a =
array([[-139.648, -117.238,  -32.921,  -71.639,   32.085,   32.048,
          35.512,  -80.226,  -31.086,  -84.510, -142.950, -106.952,
         -87.308,   43.383,  -25.887,  163.304],
       [-148.016, -117.146,  -81.943,  -99.625,  126.228,  127.087,
         125.706,  -96.784,  -25.879, -103.788, -172.894, -112.550,
         -90.623,  117.685,  -30.604,  225.301],
       [-189.107, -165.966, -132.329, -143.848,  -86.183,  -82.327,
         -87.281, -136.983,  -28.800, -138.803, -215.561, -155.198,
        -120.181,  -95.918,  -25.582, -201.592],
       [ 103.122,   75.770,   49.335,   55.719, -124.232, -124.375,
        -116.657,   49.213,  -26.098,   56.977,  132.177,   63.666,
          41.701, -109.040,  -28.749, -258.868]])
a[0, 0]	-139.648
a[1, -16]	-148.016
a[-4, 6]	35.512
a[-4]	[-139.648, -117.238, -32.921, -71.639, 32.085, 32.048, 35.512, -80.226, -31.086, -84.510, -142.950, -106.952, -87.308, 43.383, -25.887, 163.304]
a[-1, -12]	-124.232
a[0, -1]	163.304
a[-1, 7]	49.213
a[2, -7]	-138.803
a[3, 11]	63.666
a[:, 7]	[-80.226, -96.784, -136.983, 49.213]
a[-1, 0]	103.122
a[:, -15]	[-117.238, -117.146, -165.966, 75.770]
a[-3]	[-148.016, -117.146, -81.943, -99.625, 126.228, 127.087, 125.706, -96.784, -25.879, -103.788, -172.894, -112.550, -90.623, 117.685, -30.604, 225.301]
a[-2]	[-189.107, -165.966, -132.329, -143.848, -86.183, -82.327, -87.281, -136.983, -28.800, -138.803, -215.561, -155.198, -120.181, -95.918, -25.582, -201.592]
a[3, 15]	-258.868
a[3, 3]	55.719
a[:, 9]	[-84.510, -103.788, -138.803, 56.977]
a[0, 11]	-106.952
a[-2, 12]	-120.181
a[:, -11]	[32.048, 127.087, -82.327, -124.375]
a[-2, -12]	-86.183
a[1, -3]	117.685
a[1, 4]	126.228
a[2, 11]	-155.198
a[:, -3]	[43.383, 117.685, -95.918, -109.040]
a[2, -11]	-82.327
a[2, -14]	-132.329
a[1, -5]	-112.550

data =
[[-2.69  1.63  1.49  1.32 -1.81 -2.18 -2.01  1.25 -1.84  1.54 -1.72 -1.88
  -1.70 -1.94 -2.04]
 [-5.71  4.88  4.62  4.33 -3.43 -4.28 -4.28  4.10 -3.99  4.59 -4.13 -4.09
  -3.53 -3.68 -4.08]
 [ 2.71 -2.24 -2.09 -1.77  1.35  1.86  1.82 -1.75  1.57 -1.96  1.63  1.70
   1.60  1.53  1.77]
 [-2.46  1.70  1.48  1.40 -1.24 -1.78 -1.80  1.23 -1.68  1.36 -1.73 -1.58
  -1.60 -1.58 -1.61]
 [ 2.67 -2.32 -1.83 -1.68  1.43  1.72  1.78 -1.70  1.65 -1.94  1.70  1.65
   1.51  1.67  1.54]
 [-2.89  1.86  1.75  1.62 -2.23 -2.19 -2.25  1.65 -2.27  1.83 -2.35 -2.31
  -2.05 -2.09 -2.00]
 [-2.81  2.33  2.01  1.72 -1.59 -1.93 -1.95  1.88 -1.75  2.02 -1.79 -1.64
  -1.58 -1.73 -1.74]
 [ 2.82 -1.80 -1.62 -1.60  1.87  2.46  2.27 -1.57  2.05 -1.72  2.14  2.20
   2.01  1.99  2.12]
 [ 2.92 -2.22 -1.89 -1.87  1.55  2.13  1.84 -1.85  1.79 -2.04  1.80  1.75
   1.44  1.64  1.79]
 [ 3.43 -2.88 -2.56 -2.27  1.76  2.38  2.29 -1.92  1.99 -2.47  2.13  2.03
   1.76  1.83  2.15]
 [-2.46  1.86  1.68  1.63 -1.30 -1.64 -1.56  1.48 -1.50  1.50 -1.47 -1.26
  -1.37 -1.35 -1.52]]
data[-11,0]: -2.69
data[-3,-5]: 1.80
data[-7,14]: 1.54
data[1,-8]: 4.10
data[-4,-5]: 2.14
data[-4,3]: -1.60
data[-2,-5]: 2.13
data[7,-6]: -1.72
data[-5,4]: -1.59
data[1]: [-5.71, 4.88, 4.62, 4.33, -3.43, -4.28, -4.28, 4.10, -3.99, 4.59, -4.13, -4.09, -3.53, -3.68, -4.08]
data[-9]: [2.71, -2.24, -2.09, -1.77, 1.35, 1.86, 1.82, -1.75, 1.57, -1.96, 1.63, 1.70, 1.60, 1.53, 1.77]
data[7,-10]: 2.46
data[10,-4]: -1.26
data[:, 0]: [-2.69, -5.71, 2.71, -2.46, 2.67, -2.89, -2.81, 2.82, 2.92, 3.43, -2.46]
data[-9,6]: 1.82
data[-10,11]: -4.09
data[-5]: [-2.81, 2.33, 2.01, 1.72, -1.59, -1.93, -1.95, 1.88, -1.75, 2.02, -1.79, -1.64, -1.58, -1.73, -1.74]
data[4,12]: 1.51
data[-6,13]: -2.09
data[6,-14]: 2.33
data[:, 3]: [1.32, 4.33, -1.77, 1.40, -1.68, 1.62, 1.72, -1.60, -1.87, -2.27, 1.63]
data[10,3]: 1.63
data[0,8]: -1.84
data[:, 9]: [1.54, 4.59, -1.96, 1.36, -1.94, 1.83, 2.02, -1.72, -2.04, -2.47, 1.50]
data[-2,4]: 1.76
data[:, -5]: [-1.72, -4.13, 1.63, -1.73, 1.70, -2.35, -1.79, 2.14, 1.80, 2.13, -1.47]
data[2,8]: 1.57
data[-9,2]: -2.09
data[2,-2]: 1.53
data[1,2]: 4.62
data[-11,-1]: -2.04
data[7,8]: 2.05
data[8,8]: 1.79
data[2,1]: -2.24
data[10,6]: -1.56

W = [ 5.74 -1.58  3.32  3.36 -1.08 -7.59  3.05 -1.64 -3.75]
W[0] => 5.74
W[1] => -1.58
W[7] => -1.64
W[2] => 3.32
W[3] => 3.36

X =
 1.66  -0.50   1.84   1.94  -2.05
-6.02  -1.47  -3.69   0.06  -6.16
-5.99  -1.27  -2.13   1.05  -6.84
-2.67  -1.39  -1.39   0.10  -6.28
 0.54  -1.33   1.78   2.32  -3.12
Indices start at 0.
(0, 0) => 1.66
(4, 3) => 2.32
(3, 3) => 0.10
(3, 2) => -1.39
(1, 0) => -6.02
(2, 1) => -1.27
(0, 3) => 1.94
(3, 0) => -2.67
(4, 0) => 0.54
(1, 4) => -6.16
(2, 3) => 1.05
(4, 1) => -1.33
(2, 4) => -6.84
(4, 4) => -3.12
(0, 1) => -0.50

arr =
 2.53   1.44  -0.17  -0.77   2.87   1.49   4.37  -1.78  -0.44   0.65   1.06   1.69   0.98  -3.71
-1.83  -0.32   2.74   0.69  -0.19  -3.04  -4.93   0.60  -1.09   0.43   3.94  -1.98   6.52   1.11
-1.32   0.48   3.47   3.00   1.71   0.52  -2.67   0.34  -1.12  -1.38   0.17   2.15   2.75  -4.07
-0.81  -0.30   0.27  -2.87  -0.17   5.85   1.59   2.15  -0.36   1.52   2.36   2.17  -0.22   1.02
 0.87   4.96   1.23  -0.22  -2.00   1.78  -1.74   3.23  -3.81  -1.31   2.40   0.08  -1.38  -3.49
Indices start at 0.
(0, 0)	2.53
(2, 7)	0.34
(4, 5)	1.78
(0, 6)	4.37
(0, 11)	1.69
(0, 7)	-1.78
(3, 8)	-0.36
(1, 6)	-4.93
(0, 4)	2.87
(4, 0)	0.87
(3, 0)	-0.81
(2, 10)	0.17
(0, 13)	-3.71
(4, 2)	1.23
(2, 11)	2.15
(0, 3)	-0.77
(3, 1)	-0.30
(2, 4)	1.71
(3, 2)	0.27
(1, 2)	2.74
(0, 1)	1.44
(1, 4)	-0.19
(0, 9)	0.65
(2, 8)	-1.12
(4, 3)	-0.22
(4, 11)	0.08
(3, 7)	2.15
(4, 8)	-3.81
(2, 13)	-4.07
(1, 7)	0.60
(4, 10)	2.40
(1, 9)	0.43

grid = [ 31 -29 -22  40  33  36]
grid[0]	31
grid[3]	40

x =
-2.42	-0.65	6.85	-1.83
-1.84	1.91	-1.54	-1.40
-3.16	-1.06	3.30	-2.14
Indices start at 0.
(0, 0) => -2.42
(2, 0) => -3.16
(2, 1) => -1.06
(1, 3) => -1.40
(2, 3) => -2.14
(1, 1) => 1.91

m = [ 4.24  0.10 -3.77  2.95  2.05 -5.84]
m[0] => 4.24
m[2] => -3.77
m[3] => 2.95
m[1] => 0.10
